Small tables with named rows and columns. After each table, cells are looked up by row and column.

geb =
          nak  donid  mesom  gegil  potopir  givezis
rak      1519   1730   7781   2767     1009     3385
luf      5459   -246  -7435   1355      664     1442
mor      1123   2123  -3497   2052     1582     1043
kat      2276    826   3337   2301      790     2948
rumepiz  4582   -666  -4610   1484      420     2139
totomaf  2792    402   6005   2412      511     3658

rumepiz, potopir -> 420
rak, nak -> 1519
rak, gegil -> 2767
mor, potopir -> 1582
mor, mesom -> -3497
kat, donid -> 826
Which row has the largest nak? luf

kufe =
|  | pepes | rep | lufed | tor | boge | mus | leb | riz | kikuz | maba |
|---|---|---|---|---|---|---|---|---|---|---|
| gusudun | 33 | 79 | 124 | 130 | 75 | 45 | 112 | 102 | 127 | 91 |
| duzage | 124 | 45 | 50 | 64 | 90 | 71 | 105 | 78 | 90 | 90 |
| memuv | 214 | 101 | 101 | 2 | 37 | 45 | 67 | 111 | 96 | 110 |

duzage, maba => 90
duzage, kikuz => 90
memuv, pepes => 214
duzage, riz => 78
gusudun, riz => 102
gusudun, tor => 130
memuv, lufed => 101
duzage, pepes => 124
duzage, tor => 64
memuv, boge => 37
gusudun, leb => 112
duzage, lufed => 50
duzage, boge => 90
memuv, leb => 67
gusudun, pepes => 33
gusudun, mus => 45
memuv, mus => 45
memuv, kikuz => 96
Which row has the largest leb? gusudun

gik.tsv
	lov	vip	sitale	rizis
gal	85.95	65.68	62.91	69.53
zot	76.05	64.24	82.98	57.35
tik	22.73	54.67	41.12	61.48
dimabu	36.98	42.57	67.92	42.25
donazo	71.07	51.36	60.32	68.99
lak	48.88	59.09	64.88	42.55
foso	49.65	40.99	20.33	39.12

gal, vip -> 65.68
foso, vip -> 40.99
donazo, sitale -> 60.32
zot, sitale -> 82.98
foso, lov -> 49.65
tik, rizis -> 61.48
dimabu, vip -> 42.57
tik, vip -> 54.67
lak, rizis -> 42.55

bunav =
,dobu,papotug,fumed
zat,-7.406,77.181,34.019
gipala,71.614,24.507,48.954
bigomik,-76.207,24.807,46.806
vuner,64.779,59.375,34.765

What is the fumed of zat in bunav? 34.019
What is the fumed of vuner in bunav? 34.765
What is the papotug of bigomik in bunav? 24.807
What is the dobu of vuner in bunav? 64.779
What is the dobu of zat in bunav? -7.406
What is the fumed of bigomik in bunav? 46.806
What is the papotug of gipala in bunav? 24.507
What is the papotug of vuner in bunav? 59.375
What is the papotug of zat in bunav? 77.181
What is the dobu of gipala in bunav? 71.614
What is the fumed of gipala in bunav? 48.954
What is the dobu of bigomik in bunav? -76.207

sigulal =
|  | fuvike | matuz | fek | fevuvo | fon | moteku | kav |
|---|---|---|---|---|---|---|---|
| dut | 6 | 9 | 60 | 46 | 18 | 25 | 70 |
| rab | 57 | 46 | 56 | 56 | 53 | 9 | 38 |
| vopusa | 85 | 63 | 27 | 83 | 22 | 2 | 84 |

rab, kav -> 38
rab, matuz -> 46
vopusa, fevuvo -> 83
vopusa, matuz -> 63
rab, moteku -> 9
vopusa, fon -> 22
rab, fevuvo -> 56
vopusa, moteku -> 2
dut, fevuvo -> 46
dut, fuvike -> 6
dut, matuz -> 9
dut, kav -> 70
dut, fek -> 60
vopusa, kav -> 84
rab, fuvike -> 57
rab, fon -> 53

puvaguz:
         nulim  netinel   let   mev
siruzat   7927     6675  6425  6480
ran       5332     5086  5748  6668
mubo      5987     5754  4904  5815
val       6581     9332  4225   445
rutela    6023     5593  5522  4959
timades   6171     5525  5569  5491
papudop   4564     6045  4708  5065
zufo      5726     5416  5796  4939
suku      6337     4990  6297  6689
latib     4868     2465  6233   864

let of siruzat = 6425
nulim of zufo = 5726
mev of siruzat = 6480
let of latib = 6233
netinel of rutela = 5593
netinel of suku = 4990
Row with the largest nulim: siruzat

bosa
|  | dozato | naboger | redu | gim | gam |
|---|---|---|---|---|---|
| zap | 44 | 58 | 77 | 32 | 59 |
| lal | 39 | 40 | 37 | 37 | 37 |
| ver | 63 | 5 | 35 | 26 | 12 |
| gipur | 40 | 43 | 41 | 43 | 33 |
| zalum | 41 | 43 | 42 | 42 | 34 |
| gak | 53 | 37 | 23 | 44 | 49 |
| davuf | 42 | 39 | 35 | 37 | 36 |
| pimoni | 35 | 40 | 46 | 38 | 43 |
| pizopez | 37 | 48 | 50 | 29 | 16 |
| nus | 52 | 25 | 20 | 44 | 54 |

What is the redu of zalum in bosa? 42
What is the dozato of lal in bosa? 39
What is the gam of gak in bosa? 49
What is the gim of gak in bosa? 44
What is the gam of zap in bosa? 59
What is the gam of davuf in bosa? 36
What is the naboger of davuf in bosa? 39
What is the gam of nus in bosa? 54
What is the dozato of davuf in bosa? 42
What is the dozato of nus in bosa? 52
What is the gim of pizopez in bosa? 29
Which row has the largest dozato? ver

sur:
,vos,zikibif,fugi,zep,sokeru,sif,gabalo,saze,mol
sanemev,-1,-6,17,17,10,12,33,8,30
kedas,48,5,11,1,7,-1,26,-42,-21
nuron,5,15,31,-13,-8,-18,-2,57,29
mes,-55,30,32,34,41,45,-15,-13,23
tedis,7,12,-4,19,45,29,54,32,6
gof,-6,11,30,2,4,33,31,20,22
galuke,-32,32,12,21,8,0,10,12,53
kizaf,-55,-4,29,6,13,36,14,-13,39
riz,0,48,31,17,-27,19,-11,8,16
kifif,41,20,19,17,-13,42,-15,-10,1
fum,12,18,9,15,39,-11,11,31,20
guv,8,16,24,39,13,26,-6,15,34
tinu,5,4,3,9,33,-10,22,-17,-2
mome,47,12,2,11,13,15,-24,-37,16

What is the zep of kifif in sur? 17
What is the vos of kedas in sur? 48
What is the gabalo of kedas in sur? 26
What is the saze of nuron in sur? 57
What is the saze of tedis in sur? 32
What is the zikibif of gof in sur? 11
What is the zikibif of mes in sur? 30
What is the sif of riz in sur? 19
What is the fugi of fum in sur? 9
What is the saze of gof in sur? 20
What is the zep of gof in sur? 2

mudu:
fields: boral, sovebag, sode, mur, fefa, mefodef, kalera, mapuvuk, telan
tago: [0.559, 0.599, 0.602, 0.043, 0.792, 0.698, 0.458, 0.169, 0.376]
gagab: [0.708, 0.189, 0.570, 0.207, 0.980, 0.579, 0.561, 0.361, 0.462]
vodud: [0.608, 0.327, 0.561, 0.132, 0.759, 0.691, 0.379, 0.069, 0.539]
niruzog: [0.621, 0.673, 0.505, 0.020, 0.894, 0.572, 0.535, 0.466, 0.257]
tidat: [0.405, 0.272, 0.953, 0.873, 0.556, 0.700, 0.738, 0.315, 0.599]
guboli: [0.365, 0.739, 0.806, 0.291, 0.556, 0.798, 0.511, 0.068, 0.411]

sovebag of gagab = 0.189
telan of guboli = 0.411
fefa of tago = 0.792
telan of vodud = 0.539
mefodef of niruzog = 0.572
fefa of vodud = 0.759
mefodef of vodud = 0.691
sovebag of guboli = 0.739
mur of tidat = 0.873
Which row has the largest fefa? gagab

pitag
         lelutuk  lut  pur  mumum  ras  gif  korer
fupez        112  112  112    113  113  115    115
deg          114  114  112    115  109  114    115
dugifav      149   78  114     90  103   87    102
zerutu       114  115  112    113  113  115    111
diparer       62  197  130    118  117  109    147
gep           39  102  167    125  102  149    104

fupez, lelutuk -> 112
deg, gif -> 114
diparer, korer -> 147
deg, ras -> 109
diparer, lut -> 197
dugifav, lut -> 78
gep, korer -> 104
zerutu, gif -> 115
zerutu, korer -> 111
dugifav, pur -> 114
gep, ras -> 102
gep, gif -> 149
gep, pur -> 167
fupez, pur -> 112
diparer, pur -> 130
gep, mumum -> 125
dugifav, ras -> 103
Which row has the largest korer? diparer

